A small network was trained on invented records. Each row is its activation on one of them, seen along a few directions.
After each row come some of the record's fields: NAVIP, KURI, LAL, GENEG, BILU, PUNAG.
A field that a record lacks is left out.
The largest differences between rows may come from other fields.
(in the rows, 500 means zero)
Strong random noise was added to every row along 10 fixed directions; ignore it. To show where, here is one row again and again, with new noise each time:
[362 577 454 296 543 414 647 397 432 587 661 320 541 426 614 587 429 571
 549 534 462 564 445 692 499 499 484 612 511 234 563 618]
[501 453 563 640 573 638 596 573 552 526 697 286 300 412 586 663 768 559
 459 786 490 570 463 545 520 512 593 411 723 370 491 493]
[608 358 387 473 422 531 539 367 653 465 501 553 520 669 482 534 473 427
 463 364 510 521 654 461 455 338 427 541 242 496 428 471]
[448 563 556 683 392 451 375 608 454 369 513 351 472 481 450 394 380 555
 603 432 436 494 447 522 480 576 453 355 497 541 527 529]
[601 667 436 380 533 498 459 490 601 625 486 567 527 498 458 444 638 409
 439 611 543 455 600 474 563 455 564 536 611 493 628 301]
[583 579 596 525 498 528 676 507 470 545 578 455 387 479 388 550 692 496
 520 432 488 514 635 539 413 370 571 353 579 561 443 450]
[423 797 350 319 470 396 589 404 348 578 576 258 480 434 395 548 332 610
 644 409 389 507 457 820 452 388 460 525 504 414 490 509]
[595 652 417 699 550 559 406 690 505 445 480 373 294 449 329 460 587 552
 500 739 467 453 417 564 633 575 532 426 702 665 487 364]
[374 844 407 336 552 419 344 479 494 625 585 395 457 465 571 470 383 575
 579 580 557 475 533 681 581 615 335 569 569 343 680 381]
[515 718 446 317 648 357 587 532 456 536 454 549 497 492 420 393 397 429
 509 508 575 473 418 544 644 563 478 619 604 566 577 466]
[469 403 270 539 332 494 367 520 375 399 326 385 557 450 324 447 345 696
 478 723 267 448 315 596 503 644 613 610 428 586 344 603]
[591 517 408 431 603 483 588 519 529 514 455 587 428 542 401 481 544 481
 429 600 546 477 528 506 615 538 492 615 503 595 462 462]

[472 350 328 568 451 579 255 454 584 436 372 489 488 586 586 461 394 576
 436 708 472 546 370 400 567 609 417 555 389 496 437 498] -> NAVIP=gutif KURI=ris LAL=subon PUNAG=kideg
[449 431 511 469 341 601 472 379 478 553 524 435 462 530 540 619 597 606
 466 524 418 531 660 520 277 458 553 426 388 412 412 500] -> NAVIP=fev
[514 607 532 508 499 550 474 496 459 537 417 611 304 594 377 538 514 578
 527 410 584 452 652 525 408 521 364 414 469 712 330 422] -> NAVIP=gutif
[502 559 316 455 485 508 503 432 464 626 590 406 559 430 474 610 546 646
 527 522 374 474 607 775 522 385 440 605 408 346 534 495] -> NAVIP=gutif KURI=ris LAL=subon PUNAG=tob
[431 634 414 250 495 447 367 384 568 591 411 601 632 562 574 432 295 392
 523 427 604 466 469 460 509 487 414 606 472 450 577 407] -> NAVIP=gutif KURI=ris LAL=subon PUNAG=tob
[537 449 443 517 479 466 416 452 663 394 540 521 551 624 595 475 326 331
 496 357 567 493 524 422 543 463 400 570 346 426 613 463] -> NAVIP=kazut GENEG=pamim BILU=mifo
[418 424 607 500 453 601 554 400 541 417 569 437 309 657 615 648 428 492
 522 385 596 590 557 419 327 482 388 407 376 471 368 539] -> NAVIP=fev KURI=ris LAL=subon PUNAG=kideg
[548 423 275 398 500 547 605 433 494 529 517 370 518 476 457 608 547 553
 424 722 370 535 441 640 551 414 617 678 450 389 453 527] -> NAVIP=kazut KURI=ris LAL=subon GENEG=tezuk BILU=mazat PUNAG=kideg
[555 720 548 558 539 571 438 488 517 644 655 461 340 447 550 576 734 542
 519 498 508 501 797 610 465 414 443 372 523 407 658 297] -> NAVIP=kazut KURI=ris LAL=setuf PUNAG=kideg
[518 673 459 518 438 463 402 542 416 439 351 462 461 495 311 388 381 505
 548 494 454 460 365 483 483 532 557 410 602 704 433 428] -> NAVIP=fev GENEG=pamim BILU=mifo
[589 610 469 597 596 380 400 617 587 443 474 573 547 529 481 265 438 384
 519 404 559 497 523 429 708 507 370 469 433 558 721 407] -> NAVIP=kazut KURI=masu LAL=setuf PUNAG=tob
[528 481 407 483 497 425 396 540 494 483 434 631 647 481 435 408 401 501
 468 498 475 412 538 526 605 595 465 670 378 531 580 490] -> NAVIP=fev
[648 619 400 616 453 330 643 569 433 393 596 364 568 482 247 381 427 475
 620 166 337 480 643 732 565 270 433 438 273 541 594 520] -> NAVIP=kazut GENEG=pamim BILU=mifo
[408 645 367 372 566 503 339 427 603 567 595 400 554 473 689 568 339 457
 526 613 577 478 367 576 611 526 434 663 620 285 654 405] -> NAVIP=kazut KURI=masu LAL=subon GENEG=tezuk BILU=mifo PUNAG=dibur
[474 595 408 670 486 470 442 602 579 474 708 294 517 487 506 505 427 575
 650 399 480 488 549 757 622 421 252 497 428 339 620 505] -> NAVIP=gutif GENEG=tezuk BILU=mazat
[468 521 366 347 346 562 427 308 516 565 446 416 529 551 511 571 448 546
 499 530 408 522 498 518 349 396 560 488 426 430 420 450] -> NAVIP=fev KURI=ris LAL=setuf GENEG=pamim BILU=mazat PUNAG=tob
[488 667 660 523 615 484 532 581 477 722 687 563 445 373 547 496 810 599
 525 519 577 473 830 634 560 523 408 412 573 377 671 416] -> NAVIP=kazut
[527 536 672 652 507 465 393 680 348 544 426 727 500 361 349 382 671 648
 487 524 472 370 700 493 530 734 519 442 542 692 528 478] -> NAVIP=kazut
[495 596 699 645 693 490 679 656 438 425 607 363 266 462 521 552 554 454
 554 500 584 580 332 501 551 536 517 346 757 583 497 553] -> NAVIP=kazut
[573 410 453 587 468 432 536 617 391 348 358 459 627 405 374 416 401 428
 470 567 342 446 217 457 548 528 764 566 613 641 494 607] -> NAVIP=kazut GENEG=pamim BILU=mazat
[529 421 463 473 252 442 477 445 480 519 394 455 791 439 409 347 586 524
 470 468 280 528 518 440 355 357 733 419 395 449 539 530] -> NAVIP=fev KURI=masu LAL=setuf PUNAG=tob
[540 363 535 630 521 491 519 527 545 425 544 587 453 587 510 518 457 500
 507 332 550 482 664 514 524 504 346 520 279 540 474 562] -> NAVIP=kazut
[548 450 545 395 548 419 564 399 540 592 534 618 719 441 622 445 534 364
 480 364 493 538 524 427 513 390 552 550 464 379 654 503] -> NAVIP=gutif KURI=ris LAL=setuf PUNAG=tob
[525 673 439 328 684 394 607 494 495 500 492 469 517 489 519 480 353 320
 502 489 564 530 263 505 617 467 528 620 660 509 606 465] -> NAVIP=gutif
[460 652 379 459 359 520 215 482 635 498 440 517 523 640 478 446 316 496
 561 441 573 408 579 519 478 529 303 533 416 511 530 337] -> NAVIP=gutif GENEG=tezuk BILU=mazat
[416 582 498 420 501 402 468 401 527 554 523 579 547 600 572 463 346 559
 620 238 603 515 636 584 503 457 238 506 303 454 514 548] -> NAVIP=kazut GENEG=pamim BILU=mazat
[494 531 472 517 471 567 471 427 667 493 669 389 427 609 631 606 473 442
 553 386 575 537 623 557 454 379 339 485 399 338 555 419] -> NAVIP=gutif KURI=ris LAL=setuf GENEG=tezuk BILU=mazat PUNAG=pegot
[457 733 529 604 543 418 386 646 508 529 619 319 559 376 552 373 512 515
 599 543 472 508 449 612 650 508 467 424 640 351 778 449] -> NAVIP=kazut KURI=ris LAL=subon PUNAG=kideg
[476 438 445 581 552 553 569 512 554 381 561 288 374 545 561 576 429 482
 515 611 508 594 272 495 564 460 497 482 563 453 430 571] -> NAVIP=fev KURI=ris LAL=subon GENEG=pamim BILU=mazat PUNAG=kideg
[456 500 614 546 487 539 541 503 534 407 496 415 372 594 550 515 437 440
 553 406 571 570 391 377 424 464 486 330 568 564 418 531] -> NAVIP=kazut KURI=masu LAL=subon GENEG=tezuk BILU=mifo PUNAG=tob
[524 486 473 497 472 408 598 546 381 521 558 523 627 394 400 436 570 610
 513 427 369 437 687 664 547 518 514 607 352 434 579 590] -> NAVIP=kazut KURI=ris LAL=setuf GENEG=tezuk BILU=mazat PUNAG=kideg
[476 487 569 397 273 531 498 386 357 599 441 470 614 381 425 518 678 605
 465 559 291 503 591 483 240 461 773 381 525 452 451 498] -> NAVIP=gutif KURI=ris LAL=setuf GENEG=pamim BILU=mifo PUNAG=tob
[513 545 447 347 643 455 618 466 484 628 522 569 523 472 510 526 579 511
 458 578 539 519 505 571 596 496 467 615 541 446 534 505] -> NAVIP=gutif
[366 537 509 345 517 416 478 480 359 625 457 633 608 407 496 468 453 665
 511 528 503 421 576 616 519 680 462 644 467 456 494 601] -> NAVIP=kazut
[430 410 769 647 523 479 713 515 343 431 558 470 397 466 492 554 467 546
 636 206 532 577 463 503 362 432 469 263 514 620 299 697] -> NAVIP=kazut
[619 408 502 594 530 584 492 499 547 440 502 541 387 523 490 582 577 432
 425 589 505 494 516 417 510 506 570 503 509 571 472 427] -> NAVIP=kazut KURI=ris LAL=subon GENEG=pamim BILU=mifo PUNAG=pegot

Here are new rows. What are their fields?
[360 733 612 462 461 388 345 565 253 583 331 579 512 387 384 312 420 693
 609 478 480 441 467 537 463 707 478 363 614 672 456 520] -> NAVIP=kazut
[475 663 565 499 481 442 486 595 415 512 540 463 538 395 430 475 496 491
 543 459 465 417 523 585 478 541 544 497 614 494 609 463] -> NAVIP=gutif
[513 595 622 425 452 536 549 499 561 532 461 547 456 596 456 462 613 414
 491 430 602 510 600 371 387 429 546 359 589 583 464 405] -> NAVIP=fev GENEG=tezuk BILU=mazat
[617 509 507 658 364 387 453 651 460 302 383 494 640 473 279 260 409 381
 530 366 378 432 433 409 527 476 642 410 479 682 567 495] -> NAVIP=kazut GENEG=pamim BILU=mifo
[536 569 365 563 512 616 370 561 629 523 454 441 352 565 449 519 549 531
 472 720 555 485 466 521 566 512 465 487 592 573 435 361] -> NAVIP=kazut
[617 451 566 699 714 514 434 619 772 478 718 519 452 515 734 466 696 312
 428 602 649 563 586 378 779 509 389 480 542 311 839 378] -> NAVIP=kazut KURI=ris LAL=subon GENEG=pamim BILU=mifo PUNAG=tob
[550 445 511 563 619 507 535 522 641 506 603 454 515 494 664 517 578 368
 463 557 553 591 428 451 604 418 488 514 562 366 650 470] -> NAVIP=gutif KURI=ris LAL=setuf PUNAG=tob
[612 405 442 578 564 516 522 536 682 478 538 511 569 525 558 448 586 373
 448 538 524 541 485 425 628 399 521 544 476 439 617 457] -> NAVIP=kazut KURI=ris LAL=setuf PUNAG=tob
[476 514 585 658 471 516 386 627 578 572 572 479 586 421 540 417 653 568
 535 563 507 475 540 504 563 536 449 406 625 419 606 477] -> NAVIP=gutif
[557 408 482 771 473 533 335 555 578 440 474 569 469 580 470 428 458 572
 575 349 532 488 577 492 566 473 259 379 347 630 421 489] -> NAVIP=gutif
[564 606 526 629 492 477 280 584 452 453 377 621 390 544 414 381 474 537
 502 477 506 452 612 439 522 644 406 405 429 713 538 374] -> NAVIP=kazut
[501 650 550 485 432 456 265 481 589 524 481 531 587 506 565 373 475 384
 518 456 537 481 549 382 489 507 506 395 536 452 704 332] -> NAVIP=kazut GENEG=pamim BILU=mifo
[393 553 335 495 296 555 387 422 488 441 506 145 486 523 506 575 291 568
 579 568 350 552 289 619 345 408 548 442 497 396 410 509] -> NAVIP=fev
[511 512 321 554 444 646 145 456 623 545 384 506 476 511 582 531 475 517
 436 754 477 463 413 439 520 558 505 539 566 499 522 311] -> NAVIP=gutif KURI=ris LAL=setuf PUNAG=tob
[479 640 530 327 517 488 531 402 447 567 349 490 492 508 503 485 445 395
 508 499 527 554 299 398 394 401 672 403 695 604 436 452] -> NAVIP=kazut
[393 247 557 598 407 636 457 500 569 424 487 478 417 588 587 560 538 591
 441 639 545 548 494 370 407 620 475 447 434 474 327 603] -> NAVIP=fev
[561 666 385 483 506 531 396 458 600 493 484 512 382 624 431 526 416 459
 543 407 572 466 573 540 527 428 342 485 447 580 493 340] -> NAVIP=gutif KURI=ris LAL=subon GENEG=pamim BILU=mifo PUNAG=tob
[413 628 403 530 574 540 378 530 486 468 503 306 359 463 587 550 400 551
 531 741 510 542 237 558 579 594 499 498 696 476 505 476] -> NAVIP=fev GENEG=pamim BILU=mazat
